A small network was trained on invented records. Each row is its activation on one of them, seen along a few directions.
Each row is followed by the record's values for the fields P, D, F, C.
Not every record has every field; a missing one is written absent.
The largest differences between rows may come from other fields.
In the rows, zero is written as 500.
Random noise pushes rows far along 24 fixed directions. That doesn't count. These rows show it; they differ only by the noise:
[628 534 618 398 529 432  92 917 449 616 472 639 531 638 539 202 520 688
 329 753 602 270  80 702 821 455 322 666 414 449 643 616 520 619 603 395]
[561 520 518 558 379 402 511 586 556 239 303 645 518 865 530 572 526 416
 500 591 552 462 463 643 613 486 627 645 640 588 673 640 490 338 503 537]
[648 557 399 397 313 576 110 652 319 476 551 757 509 466 173 470 692 337
 595 585 310 206 534 542 519 312 312 609 473 798 415 826 677 692 527 532]
[497 376 386 380 519 522 797 438 464 402 208 581 681 848 511 781 551 451
 670 200 486 701 451 511 531 452 688 620 353 511 405 456 297 196 264 332]
[243 506 505 549 342 601 473 456 393 524 368 492 685 428 338 709 586 468
 480 460 381 710 541 501  96 732 397 592 694 376 784 370 527 469 228 524]
[463 683 539 473 657 771 393 520 318 468 649 472 777 489 403 630 436 421
 564 588 490 945 772 528 571 656 660 471 633 593 417 301 425 616 355 374]
[493 363 392 249 720 580 387 616 265 531 603 552 439 673 332 841 500 455
 578 284 458 241 452 454 248 522 337 644 373 442 533 536 652 592 252 430]
[226 713 444 598 344 603 688 393 364 539 437 436 642 529 562 629 640 503
 236 385 824 497 394 773 271 302 535 620 275 378 745 489 299 355 352 513]
[461 513 341 516 377 683 425 326 488 470 508 607 487 582 397 356 387 333
 443 598 536 556 313 407 668 635 183 638 317 748 422 651 572 668 687 422]
[468 590 398 663 626 443 501 579 680 266 453 661 367 442 507 601 298 548
 717 536 719 342 485 288 637 191 391 562 770 442 491 404 432 196 532 706]
[785 584 672 426 642 423 384 814 674 625 550 572 642 657 466 245 422 785
 393 737 776 783 409 616 761 509 243 553 663 311 585 217 274 591 710 426]
[560 331 613 654 292 467 580 462 661 402 365 523 755 483 453 502 590 702
 542 535 374 712 640 556 266 769 548 361 541 322 633 310 557 380 529 673]
[589 509 691 447 382 614 585 486 208 326 440 449 648 466 463 722 553 495
 518 440 478 769 502 495 334 668 629 609 327 453 422 247 494 234 451 625]
[611 764 646 392 372 567 548 595 292 502 544 316 252 557 836 613 459 459
 504 495 479 403 591 311 604 479 576 595 295 555 483 257 331 584 715 603]
[750 364 460 474 647 523 671 411 515 583 653 502 480 479 458 653 367 450
 449 132 447 268 634 484 466 283 651 301 465 349 399 415 570 423 451 421]
[569 411 745 525 671 377 390 405 629 511 479 514 628 550 380 191 554 262
 367 318 582 756 475 444 813 599 807 433 638 377 205 499 668 465 461 617]
[533 505 646 677 470 520 443 487 441 488 587 438 548 518 504 505 437 277
 305 481 537 414 504 465 539 374 676 323 710 349 530 407 657 508 450 423]
[566 611 739 408 427 265 529 560 508 608 380 365 265 185 426 455 334 212
 471 393 469 594 412 523 512 356 521 664 956 504 453 427 255 439 643 637]
[370 446 693 468 469 296 545 327 540 477 426 434 448 601 455 576 499 508
 427 160 632 654 427 303 376 451 524 438 652 540 605 835 458 269 398 642]
[646 474 472 563 292 650 698 314 558 450 230 630 626 503 710 581 649 359
 479 321 271 720 715 467 536 472 667 505 715 501 946 307 704 446 320 346]
[647 208 601 261 811 334 480 605 573 485 690 512 458 501 508 704 392 555
 811 491 495 461 410 569 434 635 405 587 734 442 681 205 504 440 468 658]
[184 688 494 514 588 652 497 701 322 801 343 326 591 214 585 509 590 546
 468 614 265 533 571 793 276 775 643 618 648 414 819 427 411 895 262 341]
[625 561 441 469 211 624 205 499 593 411 495 558 516 652 580 570 369 316
 164 776 595 603 381 476 547 264 260 476 624 483 765 394 624 600 507 214]
[458 593 498 709 773 581 629 555 488 517 420 575 504 346 485 281 382 777
 530 554 475 451 254 378 740 778 620 567 443 413 337 529 527 254 460 561]
[633 450 526 297 545 364 368 563 625 460 557 468 388 634 486 662 437 710
 673 692 381 511 615 299 470 610 422 375 533 730 471 698 432 608 560 597]
[368 622 492 680 515 432 628 286 497 554 540 513 543 418 484 229 661 571
 446 428 410 491 369 553 692 520 840 403 510 544 363 741 384 185 335 409]

[351 353 733 353 716 224 472 383 317 682 601 321 360 477 739 333 611 561
 640 640 527 515 524 350 791 590 378 410 645 557 718 395 407 798 549 367]	{P: p3, D: d1, F: f1, C: c1}
[418 448 345 500 638 512 384 488 641 428 520 580 781 680 451 494 491 380
 521 895 544 594 648 785 774 616 681 487 537 407 422 133 439 632 373 393]	{P: p2, D: d2, F: f3, C: c1}
[359 767 284 617 536 649 404 476 526 448 525 562 279 625 611 356 191 574
 322 278 437 318 771 342 724 615 480 561 366 331 418 500 469 539 599 390]	{P: p2, D: d3, F: f3, C: c1}
[808 719 648 461 394 371 537 688 606 479 382 516 373 481 663 508 594 554
 418 596 385 438 336 554 628 286 905 513 681 631 561 694 441 175 420 561]	{P: p2, D: d3, F: f1, C: c2}
[402 377 515 602 532 525 433 547 582 336 537 458 491 434 551 517 534 509
 566 558 464 656 282 527 229 552 493 500 740 285 589 389 635 290 315 359]	{P: absent, D: d2, F: absent, C: absent}
[504 588 343 575 453 570 419 474 341 464 527 735 500 728 166 410 501 384
 530 582 336 428 471 318 677 641 321 625 642 645 362 644 560 432 429 297]	{P: p1, D: d3, F: f3, C: c3}
[735 607 480 446 566 576 514 677 365 505 464 668 560 430 298 578 697 568
 684 754 568 470 170 225 623 284 384 636 388 599 150 395 465 235 414 610]	{P: absent, D: absent, F: absent, C: absent}
[235 290 399 552 549 226 510 385 794 702 385 519 592 309 449 238 637 578
 601 522 433 386 555 701 536 578 477 444 627 287 603 337 420 590 419 578]	{P: p1, D: d2, F: f1, C: c3}
[556 333 413 565 464 589 684 572 303 569 247 678 564 416 445 529 555 571
 681 299 385 268 544 352 536 404 289 564 334 468 546 430 641 543 535 441]	{P: p3, D: d2, F: f3, C: c3}
[415 596 467 401 619 377 603 499 434 747 278 554 403 379 505 322 517 495
 492 283 286 377 402 581 789 526 692 685 636 536 559 608 339 403 310 361]	{P: p1, D: d2, F: f3, C: c3}
[397 623 693 463 588 553 251 622 561 509 458 350 341 341 939 295 274 503
 358 357 405 706 329 504 717 617 730 560 703 422 739 524 567 493 465 355]	{P: p2, D: d3, F: f2, C: c1}
[651 471 549 253 441 549 375 151 390 691 720 482 687 210 292 663 281 346
 210 565 487 701 374 472 678 388 534 350 457 691 390 405 437 323 377 462]	{P: p3, D: d2, F: f3, C: c1}
[314 598 454 612 503 631 415 536 351 417 237 446 401 217 562 480 566 418
 351 604 399 505 789 644 289 527 518 565 612 453 738 673 778 910 435 373]	{P: absent, D: absent, F: absent, C: absent}
[466 361 537 456 505 579 444 731 533 530 594 547 772 551 433 671 466 587
 816 259 577 557 476 593 319 476 359 554 471 321 497 116 306 388 513 682]	{P: p2, D: d2, F: f3, C: c1}
[551  74 491 222 678 321 645 290 517 426 730 269 363 249 631 688 411 338
 745 521 678 611 480 718 280 247 307 433 483 476 487 173 444 605 616 352]	{P: p1, D: d3, F: f1, C: c3}
[443 282 597 487 633 394 576 458 446 564 284 509 608 619 416 310 690 361
 418 263 578 541 346 565 618 525 619 554 390 272 364 458 636 515 340 377]	{P: p2, D: d2, F: f1, C: c2}
[628 522 485 543 639 678 583 694 252 518 614 402 469 359 567 612 535 363
 580 857 599 294 428 561 456 291 486 460 396 621 404 424 663 820 585 351]	{P: p1, D: d3, F: f3, C: c3}
[428 555 739 437 271 475 208 774 579 807 519 372 643 666 555 535 487 638
 352 468 626 439 377 350 379 500 295 368 409 507 676 629 384 807 657 766]	{P: p3, D: d3, F: f2, C: c1}
[503 457 615 269 659 502 412 657 588 796 652 510 605 559 548 660 477 515
 686 260 442 705 446 350 429 578 427 531 841 594 816 440 468 545 310 566]	{P: p1, D: d3, F: f3, C: c3}
[664 428 756 645 672 499 555 548 505 597 671 374 517 626 515 395 483 636
 306 563 584 565 260 277 484 590 549 204 623 434 505 689 718 533 481 364]	{P: absent, D: absent, F: absent, C: absent}
[601 522 544 398 453 260 251 807 763 631 559 522 447 758 584 421 484 516
 470 587 701 388 323 488 671  92 302 475 704 274 476 302 187 497 624 432]	{P: absent, D: d2, F: absent, C: absent}
[540 469 727 377 212 374 317 332 515 568 527 369 496 541 396 585 286 356
 241 499 378 735 458 298 470 650 453 369 719 595 571 530 466 437 525 521]	{P: p1, D: d2, F: f1, C: c3}
[650 466 461 469 322 634 275 788 641 348 603 493 607 660 602 590 404 609
 524 549 442 494 553 756 284 539 510 481 314 323 498 273 462 522 629 504]	{P: p2, D: d1, F: f1, C: c2}
[404 512 527 533 308 396 580 324 517 627 541 421 483 681 441 578 430 330
 344 233 465 502 408 364 459 389 533 389 657 477 475 612 288 325 429 378]	{P: p3, D: d3, F: f2, C: c1}
[414 634 567 646 312 504 614 475 525 536 585 287 365 594 511 259 470 334
 465 663 550 740 519 582 372 653 266 516 692 571 511 508 266 846 831 300]	{P: p2, D: d1, F: f1, C: c2}
[611 437 356 317 725 491 455 479 387 450 497 659 374 311 398 454 551 649
 625 507 448 470 620 611 534 435 303 620 467 682 575 752 610 608 479 378]	{P: absent, D: d1, F: f1, C: absent}
[367 508 393 213 655 318 330 317 782 513 699 372 212 527 595 307 350 622
 282 391 385 698 490 780 404 925 502 681 527 267 558 456 318 432 431 379]	{P: p2, D: d3, F: f2, C: c1}
[121 332 565 581 366 388 631 378 496 564 429 248 525 643 711 401 666 265
 462 488 589 627 166 713 330 515 553 483 505 475 617 618 378 629 460 247]	{P: absent, D: absent, F: absent, C: absent}
[352 543 525 554 573 650 142 656 515 387 711 511 526 429 652 617 244 545
 535 487 789 491 336 365 519 161 286 421 645 422 679 412 554 405 466 464]	{P: p1, D: d2, F: f3, C: c1}
[596 788 477 598 468 558 685 423 735 453 214 460 174 432 612 240 544 390
 296 393 283 763 528 292 525 711 751 667 701 396 393 575 629 394 415 427]	{P: p2, D: d2, F: f1, C: c2}
[345 452 497 527 548 446 452 478 699 691 665 453 414 516 713 253 732 507
 375 173 701 297 265 577 402 229 480 443 461 285 764 603 641 521 358 458]	{P: p3, D: d2, F: f3, C: c3}
[499 559 396 554 654 557 598 535 219 413 408 643 383 175 497 444 627 566
 646 638 421 240 365 628 610 378 522 711 507 580 587 530 627 348 352 377]	{P: p1, D: d2, F: f3, C: c1}
[723 592 526 353 208 606 258 495 455 546 879 423 366 535 598 342 449 157
 242 434 313 480  61 684 523 441 607 586 432 512 351 400 488 280 531 230]	{P: p1, D: d1, F: f1, C: c3}
[741 501 627 310 615 542 259 568 497 703 424 649 783 289 140 393 579 474
 315 333 456 907 606 500 589 455 521 504 676 389 333 449 590 513 310 475]	{P: p3, D: d3, F: f2, C: c1}
[412 646 506 629 736 519 599 629 552 645 440 384 371 529 492 397 375 398
 452 404 522 443 590 514 544 435 605 427 804 584 500 869 457 862 536 331]	{P: absent, D: d2, F: absent, C: absent}

Here are new rows. What are their fields?
[534 702 444 644 469 676 616 380 663 553 784 508 604 508 462 554 336 291
 621 506 425 587 542 454 624 652 720 446 684 779 365 450 343 413 595 730]	{P: p3, D: d3, F: f2, C: c1}
[441 842 472 476 537 657 371 555 536 687 738 552 596 462 458 328 721 645
 599 422 461 744 572 326 580 493 521 489 584 576 427 469 336 424 322 486]	{P: p3, D: d2, F: f3, C: c3}
[459 666 653 327 502 359 208 564 384 525 724 379 445 425 429 435 494 371
 404 716 551 634 611 653 548 503 553 553 652 535 382 427 332 594 553 530]	{P: p1, D: d3, F: f3, C: c3}
[155 507 465 549 517 475 467 280 520 451 205 430 552 645 689 644 407 316
 190 527 710 515 295 335 717 343 738 448 412 461 532 650 552 388 223 426]	{P: absent, D: d2, F: absent, C: absent}
[377 401 781 373 426 427 391 451 320 483 634 288 605 450 601 597 514 676
 594 469 656 763 539 450 376 504 381 348 371 547 608 426 344 523 589 573]	{P: p2, D: d2, F: f1, C: c2}
[535 328 750 555 838 613 610 602 222 466 713 395 706 619 562 668 397 752
 758 498 634 598 363 313 580 665 558 291 389 597 437 482 520 445 523 514]	{P: absent, D: d2, F: absent, C: absent}
[553 459 477 474 452 400 469 389 511 383 710 414 257 425 627 436 492 495
 565 452 317 324 690 511 441 526 621 406 446 468 405 469 567 448 595 493]	{P: p1, D: d3, F: f3, C: c3}
[578 413 517 320 444 438 437 323 321 697 530 502 531 465 433 505 770 187
 342 294 490 416 645 480 564 150 529 417 452 434 479 397 616 679 328 329]	{P: p3, D: d1, F: f1, C: c1}
[360 688 490 651 519 704 321 766 500 502 592 500 567 729 629 397 383 596
 671 554 443 565 479 396 667 614 465 468 637 619 555 582 370 661 575 335]	{P: absent, D: d2, F: absent, C: absent}
[869 659 667 646 206 692 745 640 544 477 500 372 563 585 501 611 274 678
 216 560 632 605 512 405 264 611 465 392 192 427 360 341 467 431 876 713]	{P: p1, D: d2, F: f3, C: c3}
[776 623 773 582 679 598 439 713 526 465 551 439 525 437 483 285 464 709
 302 443 780 718 692 396 519 530 511 379 352 368 287 582 702 711 787 709]	{P: p3, D: d3, F: f2, C: c1}
[446 299 546 453 665 397 487 581 452 513 510 444 552 335 282 473 481 445
 448 505 564 481 153 904 277 502 516 597 594 339 466 540 515 398 340 365]	{P: p2, D: d2, F: f1, C: c2}
[488 712 363 506 546 466 697 518 839 726 260 492 463 308 630 534 278 792
 329 570 427 513 638 589 539 524 641 458 668 544 801 599 308 508 422 538]	{P: p1, D: d2, F: f3, C: c3}
[530 406 415 614 420 658 479 320 821 588 436 467 523 475 484 205 442 239
 372 509 381 724 283 318 614 693 526 404 427 505 189 523 725 657 563 394]	{P: p2, D: d2, F: f1, C: c2}
[264 637 376 656 599 476 586 726 447 277 449 491 414 789 496 557 502 422
 765 707 675 334 458 558 552 457 526 679 541 487 304 438 273 470 522 486]	{P: p3, D: d2, F: f3, C: c3}
[571 682 355 667 277 728 541 748 361 301 421 641 485 514 380 525 593 548
 607 455 337 354 537 610 251 525 490 705 350 493 382 586 538 335 561 523]	{P: p3, D: d2, F: f1, C: c3}
[554 470 457 629 547 627 642 707 756 638 471 397 520 575 750 541 244 694
 380 467 474 368 597 593 364 683 558 373 409 291 691 383 554 738 656 524]	{P: p3, D: d2, F: f3, C: c3}
